Each row below holds a small network's activations on one input, seen along a few directions.
In each table, some parts of the input vary, and every possible input appears once, in random order.
Descriptions start from the smaller parts, as in this example, which fits no table here: one of 5 places around a ring, together with either a single point or one of 9 places around a ring or (one of 3 separate values, together with one of 4 places along a line).
Shared parts are said once, and a part with two or three values counts as separate values.

Other details of the inputs vary at random and push rows far along two fixed directions, the same in every table; ignore that.

Table:
R1: [  9  11  -8 -18  42 -52 -38  69  28 -21  16]
R2: [-14 -12  17  14 -27  -1  42   1 -35  48 -13]
R3: [-16   4 -18  -8  -9 -36  34 -52 -24  65 -35]
R4: [  5  -6  39  -7  10  30  28 -61 -45  43  33]
R5: [ 51   2  59  10  44  57  33 -17 -80  70  47]
R6: [ 23 -19  71  15  -2  33   5   9   3  33   8]
R7: [-16 -15   5 -11  10  14  -7  35 -29 -28  32]
R8: [ 33  18   7  15  45  35 -37  22  21 -34  17]
R9: [-13  -5   4   8 -16  25 -15 -31   0 -22   5]
R10: [-56 -29 -18 -29 -48   0 -13 -36  15 -42   2]
R11: [-39  18 -20   3  11   0 -18 -50  -5 -16  -1]
R12: [ 43  27  24  54  43  22  26  16 -31  66 -12]
R13: [ 73   7  35   1  42  51  31  35 -60  33  38]
R14: [-15  -1  13   6 -10 -14 -40  32  53 -42  -9]
R15: [-18   3 -45 -33  22 -34 -26   5  -5 -28  19]
R16: [-36 -17  46   9 -23  -8  15 -31 -12  30  -2]
R17: [-24  16 -34  20 -22 -20  20 -31  17  21 -52]
R18: [-19 -18  -9  -6 -22  22  37 -19 -56  15  -1]
R19: [-37   8   5   8  -7 -38 -40  35  38 -47   3]
R20: [-16   7  18  40 -30  11  49 -61 -60  90 -35]
R21: [ 46  10 -26 -19  44  -1 -10  50 -18 -16  18]
R22: [ 57  18  -3  33  37  53  17   1 -29  19  -7]
R23: [-16   6  -1 -18 -20 -29  29   8  -7  24  -9]
R24: [ 22 -22  15  -2 -15  -5 -16  80  53 -48   3]
R25: [-77 -18   4  -3 -43 -31  19 -35 -23  33 -12]
R26: [ 14  27 -48   5  41  -1 -22  64   3 -60   4]
R27: [-40   3   8 -18 -15 -37  11  -4  -5  24   9]
R28: [ 20   6  11 -11 -22  -3  30  12   7  32 -10]
R29: [ 40  -7  51  -4  11  53  21 -45 -29  42  33]
R30: [-10  -3 -56 -28 -26 -12  18 -65 -17  14 -28]
R31: [ 24   9  -7  15  -3 -11 -20  87  34 -47 -20]
R32: [ 18   7  -9 -25  42 -15 -39  25  17 -44  33]
R33: [ -2  14  17  25  16  -1 -18 -13  37  12 -18]
R34: [-30   0  29 -15 -14 -31   8 -25  11  16   8]
R35: [  2 -20 -30 -24 -21   8   1  49   6 -64  -1]
R36: [ 19  25  -7  20  62  19 -24  39 -19 -23  26]
R37: [-88   3 -26   4 -43 -52  -7 -34  -3   0 -25]
R38: [-72  14 -19   9  -9 -50 -16 -44  32 -10 -26]
R39: [-20  -5 -12 -27  -8 -48 -32 -12  57  -9 -15]
R40: [ 49  -5   1  16  10  43 -23  42  11 -44  11]
R41: [50 -3 28 -6  5  2  1 57 45 -8 14]
R42: [-30  -1   2 -14   0 -49  -5 -49  15  27 -12]
R43: [-86   2 -66 -20 -33 -39 -28 -13   0 -67  -2]
R44: [ 15   6  24  15  30  29 -28  25 -13 -35  30]
R45: [  7 -19  37   2  19  29  -4  14 -24 -23  36]
R46: [51 -1 70  1 27 20 -1 36 25 22 28]
R47: [-25 -10 -25 -31 -18  -7 -10 -87   2  16  -7]
R48: [ 17 -31  12   2 -24  50  25 -25 -17  13   9]
R49: [ 54   3   7   4  17  -7  15  16   4  40 -18]
R50: [ 14 -15   4  -5 -15  -5   0  85  29 -34 -12]
R51: [-17   3 -18  18 -22  25  30 -50 -64  30 -13]
R52: [-37   9 -41  11 -32 -32  -8 -32  55 -11 -46]
R53: [ 62  -2   9  -2  26 -10 -17  45  47   2   0]
R54: [-28  18  20  43  10   2  31 -78 -46  97 -22]
R55: [ 50  -6 -34 -24  21  -5 -32  39  41 -54  17]
R56: [-52 -10 -33   6 -66 -31  -6 -39  41 -16 -45]
R57: [ 51  10   4  33  26  57   7 -20  -8  17   2]
R58: [ -1 -13 -22 -27 -33   9  15 -32  12 -12   9]
R59: [ 66   4  12  26  24  55   6  41 -30 -13   5]
R60: [-37  -7 -73 -58 -41 -35  -2  18  33 -77  -6]
Description of these inputs: one of 2 separate values, together with one of 5 places around a ring, together with one of 6 places around a ring.
Question: Changing only the place on the ring of 6 turns R25 into R50. The same change can be made to R36. Which row results?
Answer: R22
Question: Start at R23 and move only the place on the ring of 5, one step at a time. The first step leads to R3. Which rows follow, in order?
Answer: R12, R20, R2
Question: Which other rows does R47 become when the place on the ring of 6 takes its other values? List them by row number.
Answer: R15, R21, R30, R32, R55
Question: Which other rows does R14 become when the choice among 2 separate values takes its other values? List them by row number.
Answer: R9
Question: Which other rows does R13 become when the place on the ring of 5 takes its other values? List them by row number.
Answer: R18, R21, R26, R51
Question: Which other rows does R4 become when the place on the ring of 6 takes its other values? List them by row number.
Answer: R5, R13, R29, R58, R60
